Each row below is a small network's average activation on inputs in which a field has the value named, seen along a few directions.
Related values have similar rows: they may be neighbours, one step apart, or belong to one group.
(in the rows, 500 means zero)
Random noise pushes rows far along 16 fixed directions. That doesn't count. These rows show it; they differ only by the noise:
[567 500 489 444 372 552 444 359 584 592 306 671 440 457 549 429 425 507
 574 449 432 498 401 656 436 515 456 436 509 356 420]
[355 649 498 510 458 367 516 666 510 488 557 428 318 550 451 597 613 637
 546 453 435 554 358 532 541 675 502 606 465 616 488]
[384 394 468 510 468 499 459 431 478 586 478 451 232 626 644 421 543 337
 612 422 574 543 369 487 484 573 513 543 560 656 723]
[518 574 475 522 508 549 450 547 524 532 531 531 691 437 729 396 486 538
 599 442 557 512 451 396 619 507 433 485 680 635 485]
[495 431 394 473 638 558 605 517 494 397 645 350 432 612 420 355 486 435
 434 355 438 428 533 523 604 586 694 580 469 558 459]
[503 628 527 504 537 576 462 308 666 537 398 547 439 484 596 342 494 469
 477 542 361 568 395 619 560 606 558 414 406 483 413]
[598 544 435 468 474 464 520 544 497 416 628 659 522 219 437 609 494 451
 526 315 487 410 561 411 518 446 551 450 484 448 335]
[477 442 558 527 548 564 547 685 384 378 492 441 427 708 602 571 534 621
 479 579 475 438 437 377 526 457 416 615 435 507 551]
[458 600 579 409 586 470 445 624 484 403 485 530 642 682 644 415 492 556
 318 523 394 630 447 471 708 660 527 613 580 851 463]
[320 726 531 539 454 550 496 715 527 522 581 670 624 342 810 560 475 605
 519 518 517 592 344 356 692 515 306 578 586 555 354]
[505 419 455 491 582 431 514 711 486 412 500 492 533 519 303 672 519 588
 365 495 386 632 493 584 497 552 536 359 372 577 364]
[526 491 519 374 491 578 542 421 429 549 472 512 455 499 578 353 464 433
 430 575 624 404 595 382 510 489 559 579 469 352 582]
[616 521 487 500 557 473 478 430 577 442 655 600 569 316 434 512 504 375
 427 347 466 525 523 517 583 482 579 411 498 519 374]
[729 557 589 415 535 434 425 643 493 487 566 330 565 721 606 520 571 674
 432 376 462 555 415 556 607 642 547 533 521 671 471]
[806 482 694 401 495 496 406 369 551 467 573 571 759 618 374 547 545 570
 421 318 486 507 393 681 587 471 641 621 361 320 298]
[739 641 468 367 417 453 553 653 483 466 547 478 575 325 577 594 410 668
 523 261 375 408 639 491 537 493 394 457 405 308 215]
[621 477 529 405 628 648 494 327 472 537 387 312 735 561 572 296 431 460
 438 661 565 488 751 421 519 462 611 410 362 475 538]
[309 556 443 521 447 641 454 414 556 504 412 589 451 440 461 590 386 409
 530 566 447 568 494 605 465 513 605 498 471 708 415]


Values of VOBEG:
sadaz: [463 435 501 715 526 648 482 632 550 452 263 495 531 721 565 666 473 734
 589 692 398 534 307 647 393 437 410 367 489 521 451]
bom: [250 457 333 374 461 479 696 572 444 634 661 570 518 346  28 442 509 432
 360 581 742 396 590 484 451 579 858 681 540 268 495]
kisu: [285 551 404 545 552 481 598 693 477 540 529 343 426 517 434 610 476 593
 426 686 546 578 570 497 438 549 489 474 488 550 492]
dasob: [430 489 352 708 601 627 463 573 618 516 375 449 645 507 483 397 574 700
 692 651 483 519 324 538 475 539 545 286 645 653 499]
todum: [669 543 511 605 548 644 439 553 552 484 506 434 669 465 612 697 455 596
 452 591 388 515 586 539 438 391 485 263 443 626 342]
geb: [558 329 577 588 729 586 486 394 518 387 337 601 582 572 459 396 621 444
 369 756 514 483 459 391 419 452 643 310 436 451 600]
nani: [491 384 440 350 560 395 479 673 428 568 484 388 652 537 555 531 434 468
 425 321 472 689 523 552 571 614 579 460 298 585 387]
luto: [470 461 422 616 361 374 564 529 403 422 499 464 266 406 394 674 569 513
 724 505 442 317 579 382 273 394 411 460 513 441 627]
vugaf: [437 261 347 552 641 579 568 449 564 416 381 591 746 552 263 317 360 507
 487 504 341 514 537 696 482 470 537 418 535 415 368]
The values of VOBEG form 3 separate groups.
List the group mates of dasob, in the order listed. -> nani, vugaf
List the group mates of luto, in the order listed. -> bom, todum

Values of LOFE:
zif: [502 379 330 444 565 581 511 632 444 455 474 397 257 606 416 499 544 533
 531 459 490 420 429 500 434 657 797 459 448 711 545]
sog: [301 704 636 510 453 487 432 402 495 524 447 545 628 458 428 615 552 510
 479 801 582 564 559 425 463 501 597 607 430 640 559]
vad: [359 577 599 529 316 210 372 258 545 678 451 659 470 183 314 732 615 281
 632 516 595 680 575 511 319 430 400 391 403 489 605]
lon: [576 435 404 290 624 368 586 668 491 523 436 390 490 566 483 300 452 522
 232 389 355 645 610 581 604 735 520 340 430 485 412]
vid: [618 557 494 493 371 505 392 287 656 635 589 540 670 644 588 221 465 503
 667 156 541 451 250 780 631 627 610 732 902 596 468]
nas: [523 670 529 639 575 493 540 436 588 485 609 265 251 457 578 437 578 492
 475 652 449 497 560 441 532 514 366 378 492 509 650]
nemu: [315 787 573 635 428 333 598 302 634 473 604 516 382 303 363 379 517 473
 535 564 405 450 589 536 549 448 181 658 618 275 538]
kaviv: [555 555 515 454 454 734 359 461 552 640 489 656 464 413 652 645 432 426
 372 671 707 563 404 527 447 529 762 388 571 686 485]
tuz: [636 461 429 380 537 611 482 490 536 537 209 424 616 714 512 335 400 686
 472 566 372 488 504 688 441 641 671 396 451 515 389]
duzo: [428 459 473 535 515 559 461 309 635 685 604 562 539 456 548 216 513 337
 502 444 659 607 312 605 639 556 532 514 674 428 580]
The values of LOFE form a line.
Going along LOFE from vad by way of its neighbour sog, in what order are vid, nemu, kaviv, duzo met? -> vid, kaviv, nemu, duzo
Fewest steps between nas and tuz? -> 4
